A small network was shown many inputs. Here are its activations along a few directions, one row for each input.
In each table, some parts of the input vary, and every possible input appears once, in random order.
Descriptions start from the smaller parts, as in this example, which fits no table here: ring(5) and (point or ring(9) or (values(3) and line(6))).
Shared parts are said once, and a part with two or three values counts as separate values.

Other details of the inputs vary at random and push rows far along three fixed directions, the same in every table; ignore that.

Rows:
R1: -.12  -.27  -.05  .19  .10  -.14  -.03  -.09  -.18  .21  .03
R2: -.29  .00  -.13  -.10  -.09  -.03  -.26  -.22  .20  .10  .20
R3: -.13  .00  -.18  -.15  -.10  -.27  -.23  -.07  .03  .18  -.18
R4: -.01  .23  -.31  -.01  -.01  .11  .27  -.15  .29  -.18  -.03
R5: -.22  -.22  .17  .03  -.11  -.12  -.15  -.13  -.08  .32  .04
R6: .00  .03  -.12  .23  .05  .09  .03  -.07  -.06  -.11  .14
R7: -.15  -.28  .10  .05  -.02  -.21  -.13  .01  -.15  -.06  .19
R8: .12  .06  .17  .07  -.04  -.08  .34  .23  -.09  -.11  -.17
R9: -.11  .02  -.05  -.25  .02  -.32  -.23  .15  -.04  .17  .02
R10: .59  .29  -.41  -.16  -.11  -.32  .20  .48  .23  -.20  -.62
R11: .15  -.19  -.35  .00  -.11  -.22  -.33  .20  .04  .09  .03
R12: -.23  -.12  .35  .24  .05  .39  .03  -.25  .18  .02  .19
R13: -.02  .05  .39  .18  .07  .52  .24  .00  -.06  .19  .57
R14: -.12  -.10  .02  .14  -.02  -.12  -.27  -.02  -.21  .32  -.06
R15: -.04  -.21  -.09  -.15  .11  -.15  -.19  -.14  -.06  .13  -.19
R16: -.28  -.30  .13  .03  -.03  -.25  -.50  -.07  -.08  -.05  -.10
R17: -.04  -.15  .17  .22  -.07  -.05  -.01  -.06  -.17  -.12  .14
R18: -.04  .09  -.25  -.46  .16  .09  .03  -.01  .27  -.16  .12
R19: -.32  -.16  -.14  -.17  -.11  -.07  -.16  -.13  .08  .28  .04
R20: .07  -.02  .35  .26  -.09  .01  .02  -.08  -.19  .27  -.09
R21: -.11  -.14  .01  -.21  .10  .13  -.15  -.08  .05  -.11  .24
R22: -.08  -.10  -.16  .07  -.05  -.28  -.20  -.08  -.06  -.13  -.03
R23: .00  .35  -.25  -.14  -.16  .25  .11  -.08  .20  -.12  .02
R24: -.15  .01  -.14  -.33  .00  -.03  -.14  .01  .08  .09  .31
R25: -.05  -.12  .62  .18  .10  .04  .10  .19  -.10  .08  -.11
R26: -.08  -.24  .37  .30  .22  .50  .13  -.26  -.06  .25  .31
R27: .29  .08  -.21  .08  .14  .33  .22  .11  .41  -.02  .40
R28: .09  -.09  .40  .28  .00  .09  -.11  -.07  -.19  -.07  -.11
R29: -.08  .09  .15  .27  .01  .36  .00  -.18  .00  .18  .32
R30: .03  .17  -.23  -.18  .11  .26  .20  -.17  .29  -.05  -.15
R31: .31  .22  .78  .37  -.15  .00  .39  .40  -.36  .16  -.40
R32: -.10  -.18  -.21  -.11  .09  -.44  -.23  .24  -.22  .01  -.06
R33: -.14  -.25  .16  .00  .01  -.03  -.33  -.08  -.14  -.08  .05
R34: .16  .24  -.17  -.02  -.06  .14  .33  -.07  .10  -.31  .05
R35: -.04  .11  -.50  -.23  .16  .10  -.26  -.10  .11  -.17  .01
R36: -.02  -.01  .16  -.06  -.25  -.19  -.11  .26  -.25  .01  -.27
R37: -.19  -.17  -.04  .10  .03  -.18  .00  -.19  .10  .07  .05
R38: .10  -.05  .24  -.07  .15  -.29  -.13  .22  -.18  .04  -.28
R39: .12  .00  .03  .15  .08  .17  .39  -.22  .03  .08  .12
R40: -.03  -.12  .09  .13  -.03  -.04  -.12  -.02  -.28  .36  -.07
R41: -.05  .23  -.45  -.27  -.05  -.04  -.18  -.18  .20  .01  .04
R42: -.04  -.01  .46  .28  .06  .08  .39  .13  .00  .03  .12
R43: .04  .13  .00  -.07  .08  .20  .43  -.03  .21  -.15  .33
R44: .09  .10  -.02  .16  -.09  -.11  .11  -.03  -.03  -.21  -.14
R45: -.05  -.05  -.05  -.09  .12  -.36  -.01  .13  -.02  .01  .01
R46: -.17  .19  -.32  -.47  .05  -.16  -.10  .06  .26  .07  .16
R47: .08  .11  .31  .05  -.16  .17  .15  .07  -.11  -.01  .11
R48: -.07  .11  -.59  -.09  .12  -.09  -.08  -.13  .16  -.09  .05
R49: -.11  -.20  .25  .04  .23  -.18  -.27  .21  -.22  .15  -.06
R50: -.23  -.25  .14  .05  .01  -.25  -.42  -.11  -.02  .03  -.18
R51: -.05  -.08  .04  .02  -.11  -.16  .09  .16  -.10  -.16  -.11
R52: -.09  -.18  .38  .36  .23  .48  .08  -.26  -.01  .21  .30
R53: .19  .22  -.10  -.09  .13  .25  .26  -.18  .22  -.07  -.16
R54: -.06  -.05  .41  .17  .03  .53  .16  -.22  .09  -.15  .37
R55: .02  .11  -.44  -.11  .03  -.23  -.05  -.14  .14  -.14  -.09
R56: -.14  .01  .00  -.24  -.13  -.16  -.10  .21  -.04  .08  -.07
R57: -.24  -.05  .14  .11  -.18  -.06  -.20  -.06  .00  .15  -.05
R58: .12  -.04  .37  .30  .07  .39  .05  -.01  -.25  -.08  .08
R59: .01  .16  -.06  .12  -.06  .20  -.10  -.05  -.09  .04  .14
R60: .24  .46  -.24  -.22  .12  .12  .23  .21  .02  .06  .00
R61: -.20  -.11  -.08  -.24  -.10  -.09  -.29  -.01  -.05  .05  .26
R62: -.06  -.05  .36  .00  -.11  -.07  -.02  .14  -.13  .13  .09
R63: -.03  .20  -.42  -.11  .03  -.01  .14  -.21  .33  -.18  .06
R64: -.21  -.22  -.22  -.06  -.04  -.31  -.03  -.06  .01  .11  -.20
R65: -.07  -.45  .08  .12  -.24  -.35  -.42  .13  .06  .14  .10
R66: .30  .31  -.32  -.29  -.09  -.10  .04  .20  -.08  -.35  -.66
R67: -.21  -.20  .07  -.24  .14  -.43  -.36  .16  -.01  .05  -.17
R68: .12  .21  -.40  -.04  .06  .19  .18  -.04  .02  -.24  .16
R69: -.30  -.13  -.03  -.06  .01  .15  -.23  -.17  .18  -.11  .11
R70: -.04  .04  -.43  -.37  .11  -.18  .04  .02  .16  -.14  .17
R71: .13  .18  -.34  -.05  .11  .07  .29  -.22  .20  -.05  .03
R72: -.23  -.32  .09  -.02  -.09  -.29  -.35  -.11  -.20  .37  -.02
R73: .05  .27  -.33  -.19  -.10  .06  -.10  -.12  .09  -.08  .05
R74: .07  -.08  .12  .38  .09  -.04  .13  -.03  -.20  .13  -.10
R75: .09  -.14  .37  .19  .09  .15  -.06  .14  -.33  -.03  -.03
R76: .09  .21  -.21  .04  .02  .14  .43  -.13  .22  -.07  -.11
R77: -.05  .02  .11  .26  -.10  .08  .17  -.06  .02  -.16  .00
R78: .12  .19  .13  .05  -.13  .32  .13  -.09  -.06  -.05  .22
R79: -.14  .03  -.07  -.12  -.25  -.09  -.20  .08  -.09  -.04  -.11
R80: -.28  -.03  -.10  -.08  -.16  -.10  -.34  -.13  .07  .02  .15
R81: -.04  -.10  -.17  -.03  .00  -.23  .10  -.12  .02  .06  -.13
R82: .58  .26  .21  .10  .00  .01  .42  .10  -.24  -.03  -.77
R83: .01  .11  .05  -.16  .06  .47  .26  -.04  .20  -.21  .17
R84: -.01  .06  .16  .03  -.22  .00  -.08  .02  -.14  -.03  -.02
R85: -.27  -.23  -.10  -.13  -.03  -.22  -.14  -.02  .04  -.12  .22
R86: -.08  -.03  -.08  -.14  .10  .29  .18  -.21  .21  .06  -.02
R87: .10  -.26  .19  .25  -.26  -.03  -.06  .17  .09  .09  .04
R88: -.11  .01  .15  .20  -.07  .37  .33  -.14  .12  -.19  .33
R89: .14  .15  .09  -.13  .07  .35  .25  -.03  .12  -.23  .10
R90: .57  .52  -.11  -.09  .03  -.31  .53  .38  -.09  -.23  -.63
R91: .66  .34  .23  .35  .01  -.09  .16  .27  -.48  -.10  -.92
R92: .28  .20  .14  .13  -.24  -.33  .06  .24  -.32  .15  -.82
R93: .06  .14  -.36  -.38  .27  .20  .02  .06  .13  -.11  .14
R94: .25  .00  .14  .19  .03  .30  .32  .06  .46  -.04  .38
R95: -.27  -.14  -.16  -.18  -.03  -.05  -.38  .06  -.12  .11  .30
R96: -.07  -.20  .27  .16  .13  .11  -.08  -.23  -.01  .14  .03
R97: -.11  .04  -.17  -.05  .25  .04  .14  .04  .12  .03  .36
R98: .37  .10  -.33  -.08  -.11  .14  .12  .03  .32  -.06  .19
R99: .03  -.15  .10  -.20  .09  -.28  -.23  .17  -.18  -.02  -.21
R100: .26  .10  .27  .22  .05  .10  .07  -.07  -.11  -.06  -.30
R101: -.18  -.17  -.01  -.30  .05  -.19  -.21  .17  .01  -.04  -.15
R102: .36  .04  -.21  -.04  .03  -.05  .09  .18  .34  -.07  .07
R103: -.01  -.15  -.11  .03  .01  -.32  -.16  .21  -.31  -.08  -.11
R104: -.03  -.04  .36  .31  -.11  .26  -.08  .02  -.31  .11  .23
Each input here is: line(4) and (values(2) or (values(3) and line(8))).
Changing only the line(4) part turns R102 into R10. The same change can be made to R41. Which row results? -> R57
Changing only the line(4) part turns R93 into R18. The same change can be made to R11. Which row results? -> R65
Changing only the line(4) part turns R24 into R13. The same change can be made to R33. Which row results? -> R58
Change only the line(4) part in R42. List by row number the other rows that result. -> R45, R90, R97
Change only the line(8) part in R45. List by row number the other rows that result. -> R7, R17, R22, R39, R55, R70, R71
Change only the line(8) part in R104. List by row number the other rows that result. -> R13, R14, R29, R40, R59, R60, R95
Change only the values(2) part in R87. List by row number the other rows that result. -> R10
Change only the values(2) part in R11. List by row number the other rows that result. -> R27
Change only the values(3) part in R84. List by row number the other rows that result. -> R34, R54
